Here are a small network's activations along a few directions, averaged over the inputs that share one value of a field.
Values that are neighbours, or in one group, have similar rows; names and order tell nothing.
(in the rows, 500 means zero)
Strong random noise was added to every row along 5 fixed directions; ignore it. To show where, here is one row again and again, with new noise each time:
[666 709 631 401 488 503 620 462 416 654 455 200 542 246 182 473]
[399 443 446 576 544 481 527 597 385 496 548 655 579 579 623 572]
[508 552 623 516 637 648 611 638 452 553 614 651 385 603 638 519]
[677 611 338 691 350 453 660 581 298 407 862 540 678 340 507 533]
[344 440 783 450 869 772 727 705 429 532 395 653 262 698 691 563]
[697 746 653 386 448 563 534 475 608 633 732 493 388 418 501 405]
[633 612 489 718 614 671 418 764 310 768 622 710 457 737 481 567]


Values of MAREB:
mel: [328 270 227 571 416 252 387 388 502 386 477 767 710 610 808 515]
zufe: [364 358 408 588 610 451 683 613 288 383 425 505 677 506 554 634]
bol: [450 295 436 576 546 539 436 466 504 548 457 563 483 593 508 584]
pur: [402 325 261 800 510 453 320 639 405 311 433 582 612 641 471 573]
doru: [673 645 489 601 493 586 357 492 578 787 351 238 497 506 120 477]
sito: [357 273 382 572 354 439 423 389 555 394 449 346 578 415 379 558]
rav: [380 492 567 404 560 373 504 455 480 404 138 310 516 425 361 506]
zunof: [375 394 399 372 373 446 610 458 559 203 558 691 484 480 815 434]
nok: [727 553 361 534 252 475 428 367 593 201 864 558 440 452 641 370]
The values of MAREB form 3 separate groups.
List the group mates of doru, in the order listed.
Answer: bol, sito
List the group mates of zunof, in the order listed.
Answer: mel, zufe, rav

Values of VIGE:
dazu: [588 550 502 530 485 531 102 461 807 928 414 520 425 709 338 456]
gemom: [792 842 651 589 662 639 893 707 264 405 724 270 493 301 312 504]
godiv: [554 537 541 302 567 445 426 407 382 569  91 311 467 477 263 485]
gos: [532 669 973  62 770 818 916 500 632 621 350 367 136 376 536 350]
tisi: [441 438 578 510 696 503 542 511 318 837 127 327 574 482 235 627]
bab: [459 561 763 473 681 757 721 658 490 510 710 543 320 543 603 580]
rukot: [321 350 554 480 419 483 350 422 770 396 451 549 314 680 647 458]
kepo: [384 316 421 398 350 393 450 226 570 350 422 340 615 306 459 446]
tuzuk: [259 378 535 319 509 304 399 397 584 263 166 470 553 414 548 454]
The values of VIGE form 3 separate groups.
List the group mates of dazu, in the order listed.
Answer: rukot, kepo
List the group mates of tuzuk, in the order listed.
Answer: godiv
